Each row below holds a small network's activations on one input, seen along a few directions.
In each table, some parts of the input vary, and every possible input appears once, in random order.
A made-up example of a description, with smaller parts first: one of 2 separate values, together with either a single point or one of 11 places along a line or (one of 6 places along a line, together with one of 8 places around a ring).
Shared parts are said once, and a part with two or three values counts as separate values.
In the rows, zero is written as 128.

Other details of the inputs shift rows strongly along two fixed directions, in all tables alike. That doesn't count.
These rows show it; all are for the same input, with only those details redrawn:
[122 134  96 122 174 143 148 125  90 134 112 109 132  85]
[120 107  98  91 202 138 188 105 106  97  66  85 103  79]
[141 109 119 132 129 135 130 118 114 133 112 122 125 110]
[158  74 154 129  81 118 127  97 149 120  96 139  98 131]
[130  85 119  84 181 132 195  87 131  86  45  89  83  89]
[132 139 106 146 133 143 109 139  85 153 147 130 151 105]
[118 136  86 119 185 144 154 130  82 132 112 103 138  84]
[123 104 107  94 190 136 183 102 114  99  66  92  99  82]

Table:
row 1: [121 142 107 150 140 157 120 130  78 160 169 147 151  92]
row 2: [134 165 139 125 125 123 112 161 136 140 145 107 156 145]
row 3: [142 171  95 174  97 151  35 157  88 175 173 156 165 159]
row 4: [134 164  92 183  92 148  48 153  84 171 182 158 168 158]
row 5: [136 150 164 155  74 124  99 152 151 150 173 134 158 158]
row 6: [ 99 140 119 118 173 134 168  99 141  88 109 117 105 124]
row 7: [116 155 150 147 123 131 136 137 136 138 174 134 152 131]
row 8: [143 124 162  91 126  94 137 128 175  95 102 105 122 145]
row 9: [141 109 118 132 128 134 131 118 113 132 113 122 125 110]
row 10: [131 102 115 103 142 122 142  91 139  88  56 116  89 141]
row 11: [ 86 142  68 129 207 151 183  89 103 107 119 120 102  87]
row 12: [101 154 119 144 141 132 124 126 125 117 144 128 130 141]
row 13: [145 123 145  90 155 126 147 143 126 126  98  98 127 112]
row 14: [116 167 120 136 132 128  92 141 118 131 136 127 153 160]
row 15: [131 161 146 115 130 104  97 156 135 134 154 118 163 145]
row 16: [122 152 126 144 136 147 146 146  98 158 179 127 154  90]
row 17: [157  54 201 124  56 111 166  85 188 118 128 150  83 134]
row 18: [118 138 100 129 175 143 140 129  81 143 129 119 140  88]
row 19: [127 140  98 145 128 137  91 129  99 135 131 139 135 149]
row 20: [132 137 145 140 125 144 136 144 110 155 174 135 147 103]
row 21: [110 116 107 145 133 146 138  89 126 120 144 154 102 128]
row 22: [130 134 178 152  70 118 109 136 163 142 167 138 139 152]
row 23: [119 143 131 163  90 134 111 117 147 124 163 148 127 155]
row 24: [104 128 120 121 166 125 168 104 149  80  95 104  92 132]
row 25: [ 60 143  48 111 179 141 130 181 122 137 121 187 138 100]
row 26: [135  93 160  87 136  97 193 111 182  75  66  81  93 147]
row 27: [117 172  88 156 160 157  93 163  50 182 180 132 179  94]
row 28: [146 121 134 174  67 149  92 126 106 169 181 170 145 122]
row 29: [169 109 169 115  85 120 117 145 146 138 117 121 128 138]
row 30: [114 168 136 142 146 127 129 154 122 147 166 119 159 131]
row 31: [129 130 115 149 120 137 103 110 121 134 128 150 119 143]
row 32: [146 111 132 132  91 122  89 107 133 121 101 150 115 168]
row 33: [117 154 118 148 120 132 105 132 135 125 142 127 142 156]
row 34: [113 190 101 132 158 123  72 158 104 134 164 129 166 144]
row 35: [129 106 174 145  74 118 151 106 180 121 165 141 116 149]
row 36: [ 96 170 115 105 200 127 169 147 113 118 128  80 149 110]
row 37: [140 151 137 134 126 134 113 169  94 161 163 121 168 118]
row 38: [ 89 134  99 113 140 132 133 223 128 168 163 181 162  95]
row 39: [144 142 132 123 134 126 126 159 103 148 140 110 162 113]
row 40: [109 150 115 138 147 125 139 118 139 110 119 120 124 142]
row 41: [155  97 140 117  82 107  80  99 156 110 101 151 100 169]
row 42: [181  72 182 135  19 104  78 110 150 147 112 160 105 170]
row 43: [138 128 102 108 147 118 111 133  97 135 120 114 136 103]
row 44: [159  91 160  78 122  94 150 121 157 102  88 102 108 118]
row 45: [138 124 151 124 139 126 153 138 125 141 131 118 129 109]
row 46: [162 139 165 138  75 111  62 165 117 172 180 147 169 138]
row 47: [ 71 117  99  90 146 115 154 165 187  98  88 175 112 129]
row 48: [135  87 160 100 144 117 182 114 146 101  99 102  95 104]
row 49: [120 186 125 140 130 127 108 175 108 158 167 110 181 139]
row 50: [135  60 185 128  55  99 157  54 217  82 100 155  58 179]
row 51: [ 85 181  88 129 210 136 146 131 102 119 130 107 142 117]
row 52: [145 146 172 170  58 122  96 151 156 164 181 146 153 163]
row 53: [132 120 126  89 176 124 182 137 115 107  96  82 126  97]
row 54: [134 106 133 151  93 130 103  98 137 118 124 159 100 152]
row 55: [123 117 152 172  59 121 111  98 170 127 176 168 109 169]
row 56: [135 123 148 135  95 116 104 121 157 109 117 136 122 181]
row 57: [150 110 153 120  74  93  85 109 184 102 110 136 113 182]
row 58: [137 130 120 165  82 136  67 122 118 148 154 161 132 163]
row 59: [106  86 156  86  86 103 159 172 230 111 101 183 107 144]
row 60: [100 212  79 135 195 146  85 170  77 146 161 114 181 133]
row 61: [126 167 115 135 129 130  92 144 130 129 134 122 143 159]
row 62: [129 114 104  91 173 130 159 117  98 110  76  95 118  97]
row 63: [155 131 167 155  78 133  87 158 119 170 177 145 166 136]
row 64: [138 102 119 142 111 128 126  92 144 110 100 143  99 148]
row 65: [112 126 144 110 161 127 196 112 158  92 113  98 107 113]
row 66: [153  51 165 118  81 117 151  80 162  98  83 135  71 125]
row 67: [149 103 181 107  90  99 145 122 183 102 104 112 112 167]
row 68: [144 107 153 119 132 119 168 124 141 125 111 115 117 107]
row 69: [115 149 129  66 215 122 187 136 138  88  70  64 119 117]
row 70: [116 138 157 147 112 128 147 123 149 136 184 142 137 138]
row 71: [125 128 137 151 116 140 156 132 120 157 183 137 140  98]
row 72: [106 170 121  99 188 119 157 152 115 121 119  83 151 121]
row 73: [145  94 160 126  65  99 116 102 178  90  98 132  98 193]
row 74: [150  95 137 122 106 126 114 122 115 131 113 133 121 132]
row 75: [126 139  91 123 168 141 136 139  79 136 120 108 147  94]
row 76: [ 92 147  77 120 211 152 168  98  96 103 104 118 106  91]
row 77: [123 109 117 145 123 147 151 102 113 144 157 146 120 100]
row 78: [ 62 143  45 102 196 145 150 201  94 160 135 168 159  57]
row 79: [ 89 136  79 116 222 156 188 106  77 131 138 111 127  57]
row 80: [135 186  90 175 110 154  25 169  70 187 191 159 174 158]
row 81: [161 104 178 152  51 118 115 134 151 151 159 143 124 133]
row 82: [138 182 101 157 121 143  31 180  53 203 211 151 195 115]
row 83: [111 122  99 128 169 138 152  94 122  95  91 120  92 110]
row 84: [ 94 170  93 121 198 134 146 132 108 107 119 100 141 128]
row 85: [147 109 158  95 133 113 150 134 130 121  96 108 127 121]
row 86: [138 123 101 100 168 140 141 130 104 128  90  99 120 102]
row 87: [126 122  97  78 205 142 161 124  97 115  71  83 108  91]
row 88: [130 140 136 128 110 115 109 120 152 111 107 124 126 166]
row 89: [147 141 110 153  82 122  39 133 116 148 157 159 148 160]
row 90: [142  78 151 126 102 127 138 101 134 118 110 136  93 120]
row 91: [133  80 125 108 137 120 162  73 158  74  45 116  68 141]
row 92: [175  62 201 118  53 105 143 104 190 113  93 129  93 144]
row 93: [144 103 187 143  68 107 132 117 188 116 132 131 113 157]
row 94: [123 137  95 140 156 144 134 129  87 154 139 119 141  91]
row 95: [153 103 143 179  31 136  77  96 152 142 159 184 107 168]
Q: What is each input in this table made of?
A: one of 5 places around a ring, together with either a single point or (one of 2 separate values, together with one of 9 places along a line)
Q: Changing only the place on the ring of 5 turns row 27 into row 63. The same change can be made to row 86. Which row results?
A: row 29
Q: Changing only the place on the ring of 5 turns row 38 into row 25. The same change can be made to row 39. Which row results?
A: row 10
Q: Which other rows does row 16 become when the place on the ring of 5 takes its other values? List them by row number.
A: row 23, row 28, row 65, row 95
Q: Which other rows does row 31 become when the choice among 2 separate values takes its other values? List them by row number.
A: row 64

Table:
row 96: [117 181  94  95 235 140 168 171  57 144 133  60 175  61]
row 97: [159  86 149 164  34 128  84 111 153 147 146 179 112 153]
row 98: [108 202 107 160 136 148  90 194  90 181 219 140 198 118]
row 99: [149  64 187  79  89  86 167  93 216  60  41 111  71 169]
row 100: [160 133 183 158  33 107  65 128 171 140 166 146 142 197]
row 101: [156  82 160 177  25 129  97 101 148 157 163 182 116 150]
row 102: [ 83 177  42 115 243 157 152 142  58 131 118 100 144  75]
row 103: [103 103 136  63 211 115 242 103 165  64  51  77  83  90]
row 104: [151  37 170 111  86 113 175  60 189  81  56 140  46 134]
row 105: [115  95 101  70 218 121 208  56 135  43  23  70  57 106]
row 106: [113 184  75 174 134 154  63 160  59 174 185 149 178 123]
row 107: [154 100 184 131  45 100  99 135 187 127 136 157 122 178]
row 108: [112 210 108 163 139 145  74 191  89 176 203 126 199 146]
row 109: [107 190 119 164 130 146 112 178  86 184 227 144 194 115]
row 110: [157  99 149 169  34 124  60 120 138 155 157 186 124 168]
row 111: [ 78 208  67 103 252 139 161 179  82 133 133  81 170  86]
row 112: [145  50 194  78  92  88 176  93 224  64  50 119  62 158]
row 113: [107 188 113 142 148 138 105 177 101 166 191 133 184 121]
row 114: [162  99 155 168  36 128  63 107 148 145 138 170 116 183]
row 115: [152  94 151 165  38 127  67 119 144 149 152 181 117 157]
row 116: [120 147  75 103 237 154 167 126  41 136 101  74 142  50]
row 117: [106  87  96  63 221 127 223  72 136  61  29  92  64  81]
Q: What is each input in this table made of?
A: one of 2 separate values, together with either a single point or one of 10 places along a line
Q: Changing only the choice among 2 separate values turns row 112 into row 115. The same change can be made to row 109. Which row results?
A: row 101

Table:
row 118: [133 112 130 129 116 130 128 127 129 133 123 139 122 122]
row 119: [131 130 136 121 121 120 119 135 140 123 121 126 130 143]
row 120: [130 119 123 127 119 127 118 127 132 127 118 139 122 133]
row 121: [122 186  96 180 129 157  76 165  58 194 215 145 188 111]
row 122: [143 122 141 124 118 123 122 129 129 130 121 120 129 131]
row 123: [135 119 145 123 117 123 135 135 136 133 132 128 131 123]
row 124: [131 113 123 138 118 135 127 112 123 131 129 141 117 124]
row 125: [141 122 135 132 119 128 121 113 124 126 124 122 122 133]
row 126: [121 123 134 134 118 128 137 126 142 127 138 139 123 130]
row 127: [125 124 128 124 120 124 121 133 140 125 123 139 126 136]
row 128: [137 124 132 124 119 123 116 128 133 124 114 126 125 140]
row 129: [141 112 141 125 115 127 133 127 129 134 124 128 125 120]
row 130: [137 127 146 120 119 119 126 135 138 127 126 120 132 135]
row 131: [128 117 135 126 118 126 131 134 137 131 130 139 126 125]
row 132: [118 130 128 132 120 125 127 126 144 120 131 139 123 141]
row 133: [ 82 181  75 100 242 140 177 141  94 105 113  81 142  93]
row 134: [128 119 117 136 119 131 117 111 126 124 122 140 115 135]
row 135: [115 131 128  98 176 122 176 117 139  95  97  93 114 117]
row 136: [128 124 145 131 117 125 141 127 141 128 140 128 127 128]
row 137: [134 125 125 134 120 128 114 113 126 122 119 127 120 141]
Q: Changing only one part turns row 121 into row 125. The same change can be made to row 129. Which row results?
A: row 122
Q: What is each input in this table made of?
A: one of 4 places along a line, together with one of 5 places around a ring
Q: Which other rows does row 127 become when the place on the ring of 5 takes its other values? List them by row number.
A: row 119, row 123, row 130, row 131
